A small network was trained on invented records. Each row is its activation on one of them, seen along a few directions.
After each row come some of the record's fields: Tof, Lerov, Mim, Mal, Kozu, Fonur.
A field that a record lacks is written none.
The largest differences between rows may come from other fields.
In the rows, 128 means zero.
[ 97 133 111  90 104 164 119 149 169 203  92 131 150 122 162 145 129 146
 109 149 129 146 104  94 106  83]
(Tof none; Lerov w5; Mim none; Mal n1; Kozu d2; Fonur k2)
[119 148 152 119 140 134 121  95 125 107 144 103 133 140 112 143 142 137
 117 136 126 131 119 140 121 147]
(Tof none; Lerov w3; Mim f1; Mal n2; Kozu d1; Fonur k2)
[124  94 199 161 120 110 146 154 118 101  88 106 134 103  88 122 136 105
 144 113  62  83 184 169 138 136]
(Tof m1; Lerov w5; Mim none; Mal n1; Kozu d2; Fonur k1)
[102 129 127 115 179 134 139 105  64 162 140 136 142 199 116 118 116 131
 173 173 133 103 124 153 135 161]
(Tof m1; Lerov w1; Mim none; Mal n2; Kozu d1; Fonur k2)
[116 110 125 116 120 144 123 100 165 153 160 144 143 113 143 139 115 124
 138 116 188 142 127  83 124 100]
(Tof none; Lerov w3; Mim f1; Mal n2; Kozu d2; Fonur k1)
[126 116 115 125 137 145 147 116 117 140 105 126  98 130 136 152 104 118
 135 121 148 118  89 114 120 175]
(Tof none; Lerov w3; Mim f1; Mal n1; Kozu d1; Fonur k2)
[134 134 138 153 128 119 158 132 110 107 114 133 139 103 115 131  99  89
 121 105 148 113 157 109 152 141]
(Tof none; Lerov w3; Mim f1; Mal n1; Kozu d1; Fonur k1)
[111 132 142 102 139 138 120 106 153 145 154 109 134 141 143 162 137 143
 137 124 145 141 102 130 110 123]
(Tof none; Lerov w3; Mim f1; Mal n2; Kozu d2; Fonur k2)
[100 101  82 116 118 126 159 124 151 150 158 137 112 107 149 150 134 155
 112 121 146 134 100 123 105 123]
(Tof none; Lerov w4; Mim none; Mal n2; Kozu d2; Fonur k2)
[154 121 161 119 130 140 113 154 141 118 157 120 112 145 126 127 128 139
 127 111 157 126 104 127 128  76]
(Tof m1; Lerov w2; Mim none; Mal n2; Kozu d2; Fonur k1)
[119 141 101 142 109 126 144 144 126 142 111 117 130 111 149 142 110 114
  96 127 138 103 128 139 115 156]
(Tof none; Lerov w4; Mim none; Mal n1; Kozu d1; Fonur k2)
[110 162  78  81 103 123 144  89 149 158 124 124 150 160 156 136 157 169
 158 130 143 148 152 121 144  91]
(Tof none; Lerov w1; Mim none; Mal n2; Kozu d2; Fonur k2)
[147 138 100 125 176 132 116 143 174  78 124 141 179 107 149  97 147  83
 120 153 109 101  95  97 160 146]
(Tof none; Lerov w3; Mim f2; Mal n1; Kozu d1; Fonur k1)
[127 123  94  87 125  81  69 138  99 163 144 152 122 109 134 158  89 161
 116 140 148 115  91  67 103 146]
(Tof m2; Lerov w3; Mim f1; Mal n1; Kozu d1; Fonur k2)
[130  82 116 153 137  97 139 142 141 149 107 123 131 142  70 181 180 124
 147 128  99  88 152 149 139 119]
(Tof m1; Lerov w5; Mim none; Mal n2; Kozu d2; Fonur k2)
[141 138 135 171  94 141 123 108 111 134 138 117 127 112 123  93  92  98
 121 151 132 110 111 118 136 126]
(Tof none; Lerov w2; Mim none; Mal n1; Kozu d1; Fonur k1)
[134 149 150 125 158 159 103 116 102 121  86 116 158 137  90 140 113 127
 149 113 128 115 121 144 111 138]
(Tof m1; Lerov w3; Mim f2; Mal n1; Kozu d1; Fonur k2)
[131 145  87 172 111 135  96 132 119 146  96 115 139 158 112 184 171  91
 142  98 139 142  91 131 119  58]
(Tof m1; Lerov w5; Mim none; Mal n1; Kozu d2; Fonur k2)
[117 125 112  96 121 163 128 142 153 176 102 127 137 143 142 136 142 164
  84 181 147 152 121  99 104 104]
(Tof none; Lerov w5; Mim none; Mal n2; Kozu d1; Fonur k2)
[139 132 147 154 123 122  64 157 128 119 131 129  93 167 105 105 145 134
 113 107 163 147 146 125 140 114]
(Tof m1; Lerov w2; Mim none; Mal n2; Kozu d1; Fonur k1)
[136 152 120  99 105 134 106 134 147 135 159 102  86 111 152 161 103 126
 129 149 100 131  86 135 119  89]
(Tof none; Lerov w2; Mim none; Mal n1; Kozu d2; Fonur k2)
[139 137 131 134 139 123 150 120 135 150  90 125 106 138 155 168  97 107
 112 110 144 116 127 113 126 167]
(Tof none; Lerov w3; Mim f1; Mal n1; Kozu d1; Fonur k2)
[127 151 150 107 121 108 115 121 140 143 148 125 108 114 145 162 118 108
 132 132 101 187 125 129 174 121]
(Tof none; Lerov w2; Mim none; Mal n1; Kozu d1; Fonur k1)
[159 145 181 157 127 121 140 142 120  75 147  97 150 152 112 112 130 121
 122 126 129  93 147 159 131 170]
(Tof none; Lerov w3; Mim f1; Mal n2; Kozu d1; Fonur k1)
[113 131 151 141 104 146 151 145 121  66 121 111 152 124 119 129 121 117
 154  98  70 126 157 132 129 146]
(Tof none; Lerov w3; Mim f2; Mal n1; Kozu d2; Fonur k1)
[ 98 160 111  90 121 130 112 128 126 140 129 161 106 108  95 141  99 139
 121 124 161 120  84  97 131 129]
(Tof m2; Lerov w3; Mim f1; Mal n1; Kozu d1; Fonur k2)
[127  94 161 155 124 125 127 122 129 122 125 156 121 115  93 139 134 131
 116 154 125 127 168 155 148 113]
(Tof m2; Lerov w5; Mim none; Mal n2; Kozu d1; Fonur k1)
[124 132 130  92 146 138  91  85 157 190 133 163 120 130 161 148 121 165
  98  93 154 157 120 101 107  86]
(Tof m2; Lerov w2; Mim none; Mal n2; Kozu d2; Fonur k2)
[154 127 132 152 153 141 148 107  94  87 121 121 151 143  83 149 154 141
 124 112  89  96 139 153 103 144]
(Tof m1; Lerov w3; Mim f2; Mal n2; Kozu d1; Fonur k2)
[139 137 156 130 104 144  90 103 153 118 145 116 127 137 130 103 125 144
 123 146 151 128 136 101 133 127]
(Tof none; Lerov w2; Mim none; Mal n2; Kozu d1; Fonur k1)
[176 165 132 143 129 112 109 108 148 206 157 142  99  82 107 104 138  80
 168 159 155  97 127  81  97 126]
(Tof none; Lerov w2; Mim none; Mal n1; Kozu d1; Fonur k1)
[126 136  77 128 138 160 117 129 129 156 138 167 126 158 102 146 120 152
 114 136 113 127 136 122 111  90]
(Tof m2; Lerov w5; Mim none; Mal n2; Kozu d1; Fonur k2)
[156  49 167 149 172  41 112 138  50  94  82  83 185 192 100  63  77  93
 154 124  69 135 151 173 119 218]
(Tof m1; Lerov w3; Mim f2; Mal n1; Kozu d1; Fonur k1)
[110 112 129  88 108 162 151 167 161 170 111 145 161 136 146 117 158 169
 114 165 151 164 125  69 126  86]
(Tof none; Lerov w5; Mim none; Mal n2; Kozu d2; Fonur k1)
[100 154 125  75 134 152 122 107 150 141 103 103 164 120 131 149 130 124
 150 118 155 146  94  91 118  94]
(Tof none; Lerov w3; Mim f2; Mal n1; Kozu d2; Fonur k2)
[144 150 154 145 127 132 137 167 109  97 115 144 123 133  86 109 102 126
 137  93 129 107 129 140 138 153]
(Tof m2; Lerov w3; Mim f1; Mal n1; Kozu d1; Fonur k1)
[163 140 181 188 141 130 154 151  77  41  81  95 168 144  79  94 122 107
 140  76  47  83 191 180 135 181]
(Tof m1; Lerov w3; Mim f2; Mal n1; Kozu d1; Fonur k1)
[ 96 152 122 113 144 126 120 101 144 104 139  97 148 121 112 112 123 133
 110 139 135 112 149 126 115 137]
(Tof none; Lerov w3; Mim f2; Mal n2; Kozu d1; Fonur k2)
[128 174 144 137 157 138 186 167  93 134 151 162  79  65 112 137 121 133
 163 209 151 188 127 149  80  99]
(Tof none; Lerov w5; Mim none; Mal n1; Kozu d1; Fonur k1)
[108 117 142 104 151 119 144 135 152 138 145 110 131 145 150 157 139 129
 125 119 140 114 114 129 105 136]
(Tof none; Lerov w3; Mim f1; Mal n2; Kozu d2; Fonur k2)
[104 133 109  83 124 137 112 131 154 204 131 148  80 122 157 129 129 159
 108  93 109 160  85  97 151 115]
(Tof m2; Lerov w1; Mim none; Mal n1; Kozu d2; Fonur k2)
[119 108 149 124 132 164 146 153 120 145 133 147 121 151 160 127 100 135
 162 109  97 133 119 129 137 165]
(Tof m2; Lerov w1; Mim none; Mal n1; Kozu d2; Fonur k1)
[119 132  72  88  78 147 147 148 130 129 123 125 114 125 137 187 142 121
 179 152 134 199 128  98 164 135]
(Tof none; Lerov w1; Mim none; Mal n1; Kozu d1; Fonur k1)
[ 58 113 140  98 137 139  99 110 149 148 122 145 106 136 169 156 162 110
  78 187 171 157 112  98  97  84]
(Tof none; Lerov w5; Mim none; Mal n2; Kozu d1; Fonur k2)
[ 77 124 178 133 140  85 113 158  82  94  87 154 126 104 180 126 118 168
 126 203 151 137 110 102 102 107]
(Tof none; Lerov w5; Mim none; Mal n1; Kozu d1; Fonur k1)
[134 145 166 147 135 122 140 167 112  98 117 126 116 148 114 104  77 120
 139 113 111  98 150 143 145 197]
(Tof m2; Lerov w3; Mim f1; Mal n1; Kozu d1; Fonur k1)
[116 135 153 119 147 118 132 125 130 108 138 112 132 143 132 155 143 125
 107 129 129 104 135 141 118 159]
(Tof none; Lerov w3; Mim f1; Mal n2; Kozu d1; Fonur k2)
[144 142 134 159 154 140 121 134  96 143 150 106 146 166 123 136 159 139
 120 129 110 104 118 163 126 142]
(Tof m1; Lerov w1; Mim none; Mal n2; Kozu d1; Fonur k2)
[139 130 106 103 107 118 140 101 139 165 137 126  74 140 141 130 141 162
  81 124 128 163 104 107 138 143]
(Tof none; Lerov w1; Mim none; Mal n2; Kozu d1; Fonur k2)
[129 143 104 118  73 139 101 119 155 184 149 134 117  99 158 175 141 113
 164 137 187 167  87 115 143 123]
(Tof none; Lerov w1; Mim none; Mal n1; Kozu d1; Fonur k1)
[165 126 206 188 159 108 162 165  87  65  92  80 152 144  97 106 126  90
 132  83  71  77 162 193 154 184]
(Tof m1; Lerov w3; Mim f1; Mal n1; Kozu d1; Fonur k1)
[122 104 115 153 105 103 163 130 155 148 159 130 140 113 150 124 114 135
 123 124 177 129 125 134 128 122]
(Tof none; Lerov w4; Mim none; Mal n2; Kozu d2; Fonur k1)
[117 113  90 118 132 160 132 127 140 176  99 123 118 123 126 137 130 148
  86 170 179 178 133 109 102  97]
(Tof none; Lerov w5; Mim none; Mal n2; Kozu d1; Fonur k2)
[176  84 146  96 135  90 152 113 134 133 175 164 144 146 120 130 158  76
 140 110 112 155 116 153  42 102]
(Tof m1; Lerov w3; Mim f1; Mal n2; Kozu d2; Fonur k1)
[153 134 144 168 114 137 141 143 119 112 103 105 146 140 129 127  99  92
 144 117 151 111 141 125 142 186]
(Tof none; Lerov w3; Mim f1; Mal n1; Kozu d1; Fonur k1)
[144 120 126 177 116 116 167 159 127 105 133 106 148 129 134 109 126 124
 103 131 151 110 163 154 130 172]
(Tof none; Lerov w4; Mim none; Mal n2; Kozu d1; Fonur k1)
[132 139 154 112 115 128 107 139 142 115 157 159 102 142 118 125 109 148
 117 131 155 125 133 123 150 126]
(Tof m2; Lerov w2; Mim none; Mal n2; Kozu d1; Fonur k1)
[138 115  81  84 123 158 153  85 112 165 107 118  99 147 123 141 124 141
 139 149 186 157 121 100 122 128]
(Tof none; Lerov w1; Mim none; Mal n2; Kozu d1; Fonur k2)

Here are new rows. What are their fields?
[111 129 145 138  80 128 148 111 130 135 158 144 112 115 141 128  90 120
 127 144 107 157  94 124 134  97]
(Tof none; Lerov w2; Mim none; Mal n1; Kozu d2; Fonur k1)
[102 117 159 107 138 123 122 102 163 147 151 145 139 130 179 126 124 115
 104 119 161 153 141 101 131  75]
(Tof none; Lerov w2; Mim none; Mal n2; Kozu d2; Fonur k1)
[125 121 146 106 100 157  88  98 181 140 158 125 125 125 150 115 122 158
 143 135 157 141 117  83 121  88]
(Tof none; Lerov w2; Mim none; Mal n2; Kozu d2; Fonur k1)
[135 128 113 125  93 120 155 146 113 109 154 111 140 144 173  90 163 159
 137 121 121  88 149 150 149 108]
(Tof none; Lerov w1; Mim none; Mal n2; Kozu d2; Fonur k1)
[ 78 100 160 127 145 141 144 129 126 115 107 134 119 132 134 108 160 112
 103 174 142 163 158  93 135 118]
(Tof none; Lerov w5; Mim none; Mal n2; Kozu d1; Fonur k1)
[112 105 159 143 150 115 107 131 131 131 122 125 130 126 100 159 162 122
 106 156 113  83 148 164 126 122]
(Tof m1; Lerov w5; Mim none; Mal n2; Kozu d1; Fonur k2)
[170 164 126 104 104 157 127 149 139 111 136 135 117 135 131 108 168  90
 147 153  91 133 128 170 157 168]
(Tof none; Lerov w1; Mim none; Mal n1; Kozu d1; Fonur k1)
[ 83 129  72  67 151 155 111 112  70 167 156 155  85 180 138 114 113 129
 169 170 153  90 156 120 151  94]
(Tof m2; Lerov w1; Mim none; Mal n2; Kozu d1; Fonur k2)
[ 94 149 120 117 117 129 133 148 154 146 121  99 154 114 167 136 118 133
 117 115 117 115 120 139 113 125]
(Tof none; Lerov w4; Mim none; Mal n1; Kozu d2; Fonur k2)
[141 142 160 124 103 117 116 116 153 120 151 127 118 146 136 122 101 124
 113 152 155 114 146 113 135 126]
(Tof none; Lerov w2; Mim none; Mal n2; Kozu d1; Fonur k1)
[115 108 105 119 122 144 134 114 139 169 116 127 107 115 128 139 135 149
  77 173 160 177 131 122 115 125]
(Tof none; Lerov w5; Mim none; Mal n2; Kozu d1; Fonur k2)
[116 146 101 117 115 124 131 105 128 159 129 134 117 102 123 142  93 111
 113 131 168 109 101 102 125 133]
(Tof none; Lerov w3; Mim f1; Mal n1; Kozu d1; Fonur k2)
[166 130 139 119 110 147 113 100 102 114  87 155 179 139 152 149 166 126
 137 140 111 175 107 116 171 146]
(Tof none; Lerov w1; Mim none; Mal n1; Kozu d1; Fonur k1)
[190 183 145 131 147  56 172 122 101 176 155 141 118  96 108 109 125  98
 126 117 130 155 153 147 137 134]
(Tof none; Lerov w2; Mim none; Mal n1; Kozu d1; Fonur k1)
[128 150 122 101  94 157  98  89 132 166 135 152  94 118 148 160  91 134
 107 146 146 140  81 104 116 101]
(Tof none; Lerov w2; Mim none; Mal n1; Kozu d1; Fonur k2)
[134 134 146 169 113 113 162 170  99  94 114 134 137 121 108 104 108 126
 121 107  86  92 156 164 147 186]
(Tof m2; Lerov w4; Mim none; Mal n1; Kozu d1; Fonur k1)
[154 147 189 181 157 130 123 157  90  83  97  97 145 142  87  88 110 114
 142  74  92 108 163 181 143 177]
(Tof m1; Lerov w3; Mim f1; Mal n1; Kozu d1; Fonur k1)
[135  97  94 127 130 166 139 127 130 183 120 130 123 114 118 137 137 163
  85 161 133 156 122 120 111 118]
(Tof none; Lerov w5; Mim none; Mal n2; Kozu d1; Fonur k2)
[126 137  99 180 128 145 168 121  98 127  94 134 152 123 118  61 106  97
 112 119 119 150 134 116 135 112]
(Tof none; Lerov w5; Mim none; Mal n1; Kozu d1; Fonur k1)
[ 97 118 168 130  92 138 142 151 146 152 105 130 146 117 147 118 142 125
 117 149 105 153 124 109 138 122]
(Tof none; Lerov w5; Mim none; Mal n1; Kozu d2; Fonur k1)
[121 160 138 142 135 118 140 144 124 108 103  73 148 134 135 120 107 110
 119 117 107  87 148 157 121 183]
(Tof none; Lerov w3; Mim f2; Mal n1; Kozu d1; Fonur k2)
[134 109 130 138 107 127 153 105 148 156 156 106 119 130 145 118 132 140
 147 117 153 165 123 124 150 148]
(Tof none; Lerov w1; Mim none; Mal n2; Kozu d2; Fonur k1)
[112 178 138 122 146 133 131 107 114  93 108  64 166 115  91  86 122 114
 130 134 101  98 115 128 126 137]
(Tof none; Lerov w3; Mim f2; Mal n1; Kozu d1; Fonur k2)
[110 126  87 141 111 152 134 116 148 136 130 156 165 133 131  99 141 145
 130 104 149 164 137  94 115  79]
(Tof none; Lerov w5; Mim none; Mal n2; Kozu d2; Fonur k1)
[174  81  79 114 145  99  85 120 120 165 153 129 117 129 160 167  92 156
 103 142 157  92 119  61  69 137]
(Tof none; Lerov w3; Mim f1; Mal n2; Kozu d1; Fonur k2)
[121 108 137 147 116 108 158 152 140 117 165 147 134 128 129 131 147 149
 128 109 133 119 109 152 147 128]
(Tof m2; Lerov w4; Mim none; Mal n2; Kozu d2; Fonur k1)
[113 133 157 153 103 122 159 172 126 100 130 105 153 121 142 116 118 120
 135 112  86 108 140 158 132 153]
(Tof none; Lerov w4; Mim none; Mal n1; Kozu d2; Fonur k1)
[180  82 177 195 142 122 161 148  99 113  78 113 155 145  69 120 183 115
 121 141  82  72 170 152 145 130]
(Tof m1; Lerov w5; Mim none; Mal n2; Kozu d1; Fonur k1)
[117 120 113  98 137 136 129  80 136 141 142 163 106 109 128 168 130 138
 101 116 166 144 115  97 123 120]
(Tof none; Lerov w3; Mim f1; Mal n2; Kozu d1; Fonur k2)
